A small network was trained on made-up records. Each row is its average activation on records with the value named, seen along a few directions.
Values that are neighbours, or in one group, have similar rows; names and order tell nothing.
Strong random noise was added to every row along 10 fixed directions; ignore it. To show where, here is one row again and again, with new noise each time:
-107; 78; -33; -123; 88; 9; 49; 117; -324; -229; 163; 98; -182; 113; -128; 171; 289; 302; -116; 7; 69
96; -114; -56; -8; -160; -44; -250; -90; 293; 288; -253; 197; 265; -149; 1; -209; -356; -121; 40; -254; -57
252; -411; 304; -241; 56; 200; -160; 139; 473; 381; 331; -14; 248; -276; 443; 35; -297; -582; -149; -128; -174
345; -62; 236; 39; 144; 226; 39; 42; 78; 284; 292; 74; 58; -287; 161; 127; -119; -318; -39; 151; -192
-66; -30; 65; -245; 283; 174; -173; 36; -327; -123; -130; 232; -24; 135; -128; 170; 50; -67; -119; -188; 180
16; -36; 135; 42; -167; 5; -110; -11; 211; 88; 213; 204; 241; -149; 279; -116; -137; 280; -52; 17; -124
-129; -104; -306; -113; -164; -327; 121; 147; 361; 0; -210; -880; -188; 155; -266; -58; 120; -227; -13; -18; -285
167; 57; -343; -45; -256; -77; -74; 145; 116; -206; -319; -149; 145; 248; -44; 85; -422; -157; -72; -48; 45
-287; -316; 66; -44; 102; -311; -571; 139; -196; 290; -323; -253; -14; -200; -22; 39; 143; -20; -298; -30; -193
61; -364; 107; -156; -200; -116; -200; 323; 90; 318; 380; 287; 69; -447; 256; 49; 28; 99; -252; -124; -97
100; -174; -39; -125; -115; -13; -375; 124; -83; 122; -76; 453; 177; -121; 77; 41; -224; 74; -235; -220; 103
187; 58; 1; 297; 317; -37; -335; -599; 18; 452; 248; -6; -287; 108; -118; -121; 238; -163; -3; 38; -258


D, 10 values:
d4: 405; -69; 185; -184; 17; 444; 22; 156; -61; -28; -379; 51; 124; 13; -191; 76; -201; 51; -555; 175; 157
d9: -10; -229; 125; -180; 149; 137; 19; 125; 207; -38; -136; -354; 67; 268; -69; -39; 39; -176; -372; -30; 22
d2: 43; 55; 186; -176; 421; 272; -238; -427; 257; -204; -408; -631; 15; 566; -92; -194; 90; -151; -302; 92; -23
d5: -93; -162; -119; 217; -302; -301; 131; -159; 499; 118; 862; -33; -121; 115; 446; -198; 131; 27; 103; -132; -115
d8: -393; 67; 2; 216; 196; -251; -21; -303; -34; -16; -8; -730; -293; 204; 252; -133; 244; -377; 327; 210; -62
d1: -282; 50; 145; -164; 234; 119; -46; -14; -217; -274; 44; 66; -45; 92; 218; 142; 111; -202; 258; -19; 269
d6: 329; 30; 482; 216; 198; 452; 195; -112; -26; 136; -54; 38; 201; -222; 75; 7; -111; 23; -228; 445; -94
d3: -113; 41; -146; 81; 260; -120; 265; 7; -174; 151; -434; -325; -263; -116; -685; -26; 309; -144; 165; -5; -141
d10: -233; 99; -246; -9; -70; -191; 38; -390; 157; -49; 174; 202; -190; 291; -192; -265; 266; 278; 322; -382; 89
d7: 24; -124; 384; 23; 158; 124; -391; -290; 350; 183; -128; -210; 332; -7; 386; -100; -236; -172; -113; 192; -241
The values of D form a ring.
- How many steps from neighbour to neighbour lead from d6 to d7, at the fewest? => 5
- Going along D from d2 by way of its neighbour d1, in what order are d9, d5, d8, d10 met? => d10, d5, d9, d8

V, 9 values:
v2: -146; -91; 76; -245; -54; -19; 167; 322; -160; -258; 24; -268; -126; -58; 17; 104; 292; 321; -274; 159; 42
v3: -12; 65; -155; -95; -280; 9; 63; 115; 125; -281; -489; -54; 250; 119; -211; -186; -186; 311; -157; -63; 97
v4: -394; -116; 74; 29; -112; -258; 35; 502; -298; -160; 30; -99; 117; -264; 337; 317; -48; -22; 173; 148; 4
v8: 247; 276; -25; 372; 332; -7; 187; -118; -294; 303; 20; -151; -292; -224; -255; 185; 100; -505; 368; 296; -216
v6: -71; 10; 43; -126; -75; 8; -270; 115; -131; -206; 41; 200; 146; 20; 160; 120; -61; 332; -96; -1; 22
v1: 69; -51; -114; -27; 61; 115; 159; -33; 103; 117; 47; 246; 9; 80; 128; 75; -399; -811; 483; -371; 324
v5: -14; 21; 19; 81; 82; -39; -107; -26; 223; -4; -214; -415; 217; 156; 201; 67; -356; -477; 173; 109; -169
v9: 77; 80; -95; -40; -69; 165; 84; 161; -180; -360; -438; -3; 164; 185; -135; 95; -266; 120; -239; 83; 185
v7: 21; -84; -102; -93; 68; -24; -48; -81; -130; 93; 133; 232; -235; 5; -16; 25; 140; -280; 25; -238; 230
The values of V form a line.
- How many steps from neighbour to neighbour lead from v7 to v6, at the fewest? => 7
- Which values are neighbours of v9? Give them in the order they are listed. => v3, v1
